Each row below holds a small network's activations on one input, seen along a few directions.
Each table varies a few parts of the input and shows all the possible inputs, shuffled.
A made-up example of a description, with smaller parts first: one of 2 separate values, together with either a single point or one of 9 places along a line or (one of 4 places along a line, together with one of 5 places around a ring).
Shared parts are said once, and a part with two or three values counts as separate values.

Other details of the inputs shift rows strongly along two fixed directions, in all tables alike. That doesn't count.

Rows:
r1: [  0  -2  24 -44 -10  12 -58 -11  41 -37 -38   6]
r2: [ 29 -42 -19  25  -6  21  22  -1 -24   1  18 -12]
r3: [ 16 -34 -21  12 -18   8  14 -30 -38   0  20 -16]
r4: [-46  77  41 -28  35 -49 -46  20  40  -3 -26  21]
r5: [-28  37 -20  40  24 -34  48   2 -36  20  40  -3]
r6: [-41  89  40  -9  37 -37 -16  41  44  -7 -26  34]
r7: [ 33 -38 -15  24 -10  20  26  -2 -27   1  16 -14]
r8: [ 29 -39 -22  17 -10  13   7 -13 -25   7  28 -24]
r9: [ 29 -36 -18  16 -17  13   7 -13 -33  11  25 -18]
r10: [ 40 -36  32 -56 -34  49 -67 -14  43 -47 -46  -4]
r11: [ 35 -46  25 -47 -39  49 -69 -14  46 -41 -41  -2]
r12: [-32  30 -21  42  18 -34  46   3 -41  27  40   1]
r13: [ 30 -38 -21  16  -7  14   9 -15 -26   5  27 -24]
r14: [-40  84  42 -32  37 -46 -44  17  43 -11 -28  18]
r15: [-73 108  44 -10  49 -63 -22  39  45   5 -16  30]
r16: [ 16 -37 -27  14 -10   9  13 -30 -30  -4  23 -20]
r17: [-46  26 -46   4  31 -36  58  -8 -22  80  14 -15]
r18: [  9 -15  20 -24 -31  36 -29   5  29 -35 -38  23]
r19: [  2  -3  26 -44 -21  14 -58 -14  32 -34 -41  11]
r20: [-39  80  43 -29  34 -49 -38  15  38  -7 -26  16]
r21: [ 31 -35 -15  15 -16  13  10 -14 -34   9  25 -20]
r22: [-21  14  29 -33 -12  10 -39   2  37 -31 -36  21]
r23: [ 38 -34  34 -53 -36  44 -64 -14  39 -43 -44  -2]
r24: [ 28 -32  30 -37 -33  45 -51   7  36 -37 -47  15]
r25: [ 27 -39 -18  18 -15  13   7 -13 -30  12  26 -19]
r26: [  5 -39 -14 -70 -36  38 -12  -9  41   9 -57   3]
r27: [ 32 -36 -20  14  -5  15  10 -15 -29   4  27 -24]
r28: [ 40 -35  31 -55 -36  49 -68 -14  42 -47 -45  -1]
r29: [ 26 -44 -15  28 -14  19  20   2 -24   6  19 -11]
r30: [-33  41 -19  37  34 -37  46   6 -33  21  40  -3]
r31: [ 16 -38  -4 -73 -24  26 -19  -3  45  20 -50   5]
r32: [-19  29   1 -49  27 -34  -2   1  34  64 -15   1]
r33: [-19  35 -14  41  33 -29  47  21 -25  20  31   5]
r34: [-36  40 -20  39  33 -40  44   7 -29  22  40  -2]
r35: [ 27 -43 -19  29 -13  19  20   0 -21   5  18 -10]
r36: [ 18 -36 -25  27 -15  25  31  -7 -23  -8  16  -2]
r37: [ -5  31  -3  37  32 -30  34  25 -23  25  27  -2]
r38: [-42  82  43 -10  30 -35 -17  40  40  -4 -27  36]
r39: [ 30 -39 -12  24 -15  20  23   0 -31   5  16  -8]
r40: [ 18 -35 -27  11  -8  10  14 -30 -33  -6  22 -20]
r41: [ 33 -36  29 -41 -22  49 -49   4  41 -46 -47   9]
r42: [ 29 -40  30 -37 -34  49 -52   5  38 -38 -47  13]
r43: [-27  36 -19  39  26 -35  50   2 -36  21  40  -6]
r44: [-19  37  -9  43  23 -31  50  18 -27  23  29   6]
r45: [-24  26 -16  34  26 -44  25  -2 -31  29  38 -11]
r46: [ 27 -41 -17  19 -14  12   7 -12 -26  11  28 -22]
r47: [ 20 -32 -25  12 -13   9  16 -31 -33  -5  21 -21]
r48: [-42  91  42 -10  40 -40 -15  42  45  -6 -26  31]
r49: [  8 -20  22 -23 -28  36 -31   5  37 -36 -37  19]
r50: [ 17 -37 -26  28 -17  23  30  -5 -21  -6  16  -3]
r51: [ 29 -43 -20  26  -9  19  20   1 -23   3  18 -13]
r52: [ 13 -39 -27  18 -15   7  10 -29 -28   0  22 -17]
r53: [-74 115  41 -13  57 -66 -24  41  49   3 -17  30]
r54: [-63 106  46 -17  44 -57 -18  32  40  -2 -21  28]
r55: [  3 -46 -46 -21 -10  12  26 -47 -15  57   0 -21]
r56: [-37  34 -21  44  26 -40  43   6 -29  26  40   0]
r57: [-29  30 -19  41  18 -33  49   1 -41  25  41  -2]
r58: [  8 -19  18 -20 -26  34 -29   4  38 -36 -37  19]
r59: [ 31 -38 -12  23 -13  19  26  -2 -30   3  16 -12]
r60: [ 14 -37 -22  28 -23  24  29  -4 -27  -1  14   2]
Each input here is: one of 5 places around a ring, together with either a single point or one of 11 places around a ring.
Question: Changing only the place on the ring of 5 turns r3 into r57. The same change can be made to r14. Which row results?
Answer: r5
Question: Change only the place on the ring of 5 in r15. List by row number the other rows that result.
Answer: r29, r45, r46, r49
Question: List by row number the other rows that have the place on the ring of 5 in common with r32.
Answer: r8, r9, r10, r11, r13, r21, r23, r25, r27, r28, r46
Question: A walk changes only the place on the ring of 11. It starts at r48 and steps to r6. List the rest of the walk in order.
Answer: r44, r38, r18, r60, r49, r58, r50, r36, r33
Question: Change only the place on the ring of 5 in r55. List by row number the other rows that result.
Answer: r17, r26, r31, r32

Rows:
r61: [ 37 -40 -31  41   9  -3  33 -11 -66  27  63 -33]
r62: [ 28 -61 -35  40 -34  33  42  -2 -28   5  17   0]
r63: [ 57 -91  21 -46 -58  66 -80 -35  28 -54 -44  -8]
r64: [ 62 -74  13 -33 -50  52 -66 -25  21 -39 -26 -10]
r65: [ -5   8 -11  44  16 -28  12  -9 -43  32  55 -19]
r66: [-57 108  -1  54  78 -69  62  46 -11  34  27  20]
r67: [ -2  31  51 -49   9  -5 -70  -2  44 -49 -42   5]
r68: [ -6  36  36 -29  -3  13 -17  29  48 -35 -40  28]
r69: [-11  -3  15 -16 -20  24 -10   5  26 -44 -34  26]
r70: [ -13  -34  -29 -103  -26   20    4  -40   40   71  -69    5]
r71: [-55  81  39 -17  22 -22 -26  35  55 -22 -38  43]
r72: [-58  73  53 -17  20 -22 -36  43  65 -10 -41  45]
r73: [  7 -50 -35  34 -36  34  36 -10 -37  -3  13   0]
r74: [ -8  28  50 -44   2  -6 -71  -7  48 -49 -36   9]
r75: [ 31 -48 -31  22 -27  17   6 -38 -48 -10  41 -25]
r76: [ -5   4 -10  23   6 -23  -3  -7 -36  13  34 -21]
r77: [ 15  24  -8  36  26 -34  31   1 -38  21  49 -29]
r78: [-20 -26 -75 -48  19 -29  42 -45  -8 111  15 -46]
r79: [ 37 -38 -30  37   6   8  27 -31 -51   0  42 -33]
r80: [ 33 -55 -31  33 -28  39  50  -2 -32  -5  17  -7]
r81: [  8  21 -17  48  34 -43  36   8 -50  35  57 -31]
r82: [-50  70  52 -19  26 -29 -33  50  62  -8 -47  42]
r83: [-54  96  11  36  64 -65  42  63  -2  42  26  28]
r84: [ 27 -61   3 -26 -51  70 -10 -19  12 -64 -41  12]
Question: Changing only one part turns r83 into r61. The same change can be made to r69. Which row results?
Answer: r74
Question: What is each input in this table made of?
Answer: one of 2 separate values, together with either a single point or one of 11 places around a ring
Question: Change only the choice among 2 separate values in r71. List by row number the other rows that result.
Answer: r75

Rows:
r85: [-13  21 -15  72  18 -26  47   7 -53  15  54 -11]
r86: [-24  66  32 -82  42 -40 -59 -21  54  -4 -42  -9]
r87: [-28  65  63 -17  18 -16 -56  30  50 -37 -34  31]
r88: [-22  66  54 -23  20 -17 -48  40  57 -43 -34  27]
r89: [  72 -103  -21  -57  -40   61  -32  -36   14   23  -19  -40]
r90: [ -2  14 -19  72  21 -26  44  10 -58  19  55  -6]
r91: [-22  26 -37  11  16 -38  76   0 -51  79  27 -10]
r92: [  33 -103  -38  -51  -65   79    0  -46   21   -3  -48   -4]
r93: [  1   9 -15  68  25 -28  49  14 -52  16  52  -5]
r94: [  71 -106  -11    3  -61   78  -13  -27  -17  -60  -14  -11]
r95: [ 24 -92 -27 -36 -60  32 -42 -56  -8  13  -3 -25]
r96: [-24  68  56 -22  17 -17 -47  34  58 -44 -32  29]
r97: [  19 -112  -47  -50  -55   81    5  -45   19   -4  -41   -8]
r98: [-27  70  52 -21  17 -13 -53  33  55 -43 -30  31]
r99: [-12  19 -18  67  21 -25  54  10 -53  14  61  -8]
r100: [  2   9 -17  72  22 -27  46  11 -53  18  54  -5]
r101: [-27  19 -45  18  21 -39  80  -3 -34  81  32  -1]
r102: [-19  63  54 -25  23 -19 -49  44  52 -43 -37  27]
Question: What is each input in this table made of?
Answer: either one of 3 separate values or one of 4 places along a line or one of 11 places around a ring
Question: What sort of input is r99?
Answer: one of 11 places around a ring
Question: Which other rows belong to the same alternative as r97? List them by row number.
Answer: r91, r92, r101
